These are the activations of a small neural network, seen along a few directions. Each row is one input.
Each table varies a few parts of the input and shows all the possible inputs, shuffled.
A made-up example of a description, with smaller parts first: one of 2 separate values, together with either a single point or one of 9 places along a line or (one of 4 places along a line, together with one of 8 places around a ring).
Shared parts are said once, and a part with two or three values counts as separate values.
In the rows, 128 means zero.

Other details of the inputs shift rows strongly along two fixed directions, in all tables alike. That doesn't count.

Table:
R1: [123 162 127 179  94 129 157 117 181 157 168  95  72  95]
R2: [129 167 155 156 122 110 111 137 198 152 134 151  73 118]
R3: [140 154 151 148 128 115 143  98 224 164 104 155  99 125]
R4: [123 113 164 142 167 100  69 160 145 130  88 203 111 168]
R5: [ 86 140 145 143 118 121  95  98 133 160 173 123 127 150]
R6: [134  70 136 142 146 127 130 184  56  93  90 137 165 128]
R7: [120 134 116  58 127 146 106 100 102 111 174 109 120 110]
R8: [119 153 124 169 106  91 127 152 152 131 107 116 119 121]
R9: [135 151 124 172 104 131 188  83 206 166 142  96  96 105]
R10: [121 182  91 148  87 205 145 105 217 199 182  85  89 174]
R11: [120  72 169 166 171  89  70 182 101 124  66 206 156 185]
R12: [149 114 129  44 129 125 107 157  73  58 109 100 146  94]
R13: [138 105 124 100 106 119 124 152  79  62 110  76 151  98]
R14: [125  58 168 183 160  86 127 171 134 124  32 184 188 178]
R15: [166 109 100  61 154 172 163  79 109 116 138 139 135 108]
R16: [120 122 105 134 127 133 147 145  65 111 128 103 163 122]
R17: [141 150  90  61 138 151 132 111  79 107 156 126 124 113]
R18: [125 128 104 107 141 140 130 120  60 121 144 127 154 137]
R19: [155 176  89  62 113 152 161 115 101 103 163  86 111  73]
R20: [153  96 105 102 149 165 169  83  97 136 149 130 156 126]
R21: [ 66 134 171 211 102  81  87 139 179 164 133 139 133 160]
Each input here is: either a single point or (one of 4 places along a line, together with one of 5 places around a ring).
Question: A walk changes only the place on the ring of 5. It starts at R2 and steps to R4. List the rest of the walk in order.
Answer: R11, R6, R1
Question: Which other rows does R7 become when the place on the line of 4 takes its other values? List them by row number.
Answer: R4, R15, R17

Table:
R22: [135 148 130 143 116 154 141 126 181 149 145 116 103 127]
R23: [124 129 129  91 117 128 113 124  92 122 125 103 172 145]
R24: [132  93 129 103 134 161 142 121 105 125 125 126 169 150]
R25: [113 133 178 175 127  93 107 130 224 167  99 171 109 155]
R26: [ 98 164 132 158 110 106 132 121 136 144 172 116 114 109]
R27: [131  97 125 136 131 121  97 176  85 102  92 128 137 146]
R28: [154 106 132 134 151 110 110 177 131 106  47 164 147 160]
R29: [ 97 130 174 215 133  91 113 142 186 176 126 174 115 158]
R30: [117  82 154 163 148  78  85 176  95 108  81 162 150 157]
R31: [129 143  74  91 124 179 187  70 115 148 177  91 133 122]
R32: [172 102  92  68 148 158 178 100  50  84 130 105 151  76]
R33: [132 119 138 118 121 109 111 121 149 121 115 125 114 130]
R34: [121 109 150 109 144  88 109 151  95  89  90 140 156 111]
R35: [125 173 114 110  98 144 137 125 145 119 157  91 107 107]
R36: [112 161 144 127 109 102 118 119 177 134 132 126 110 118]
R37: [ 75 123 150 183 114 106  78 116 191 168 126 158 134 184]
R38: [146 140  96  96 107 167 143 115 115 110 162  75 107 107]
R39: [154 119 120 108 141 123 142 122 138 118  95 140 132 123]
R40: [165  92 103 108 151 141 136 176  53  88  70 137 163 131]
R41: [145 146  88 127 125 159 184  88  96 137 181 100 118  90]
R42: [142  89 137 136 144 135 119 188  93 105  80 143 152 142]
R43: [141  96 143 112 146 135 147 119 104 109 120 132 142 102]
R44: [116 197 122 112 142 156 105  77 170 187 219 172  57 135]
R45: [103 173 123 152  99 126 126 140 145 144 157 108 104 119]
R46: [121 136 123 126 120 129 141  81 132 138 176  97 103  95]
Question: What do these inputs look like to the network?
Answer: either a single point or (one of 4 places along a line, together with either a single point or one of 5 places around a ring)
Question: A walk changes only the place on the line of 4. It starts at R23 and steps to R37. List the rest of the walk in order.
Answer: R24, R31
Question: Which other rows does R30 become when the place on the line of 4 takes its other values? List them by row number.
Answer: R26, R29, R41
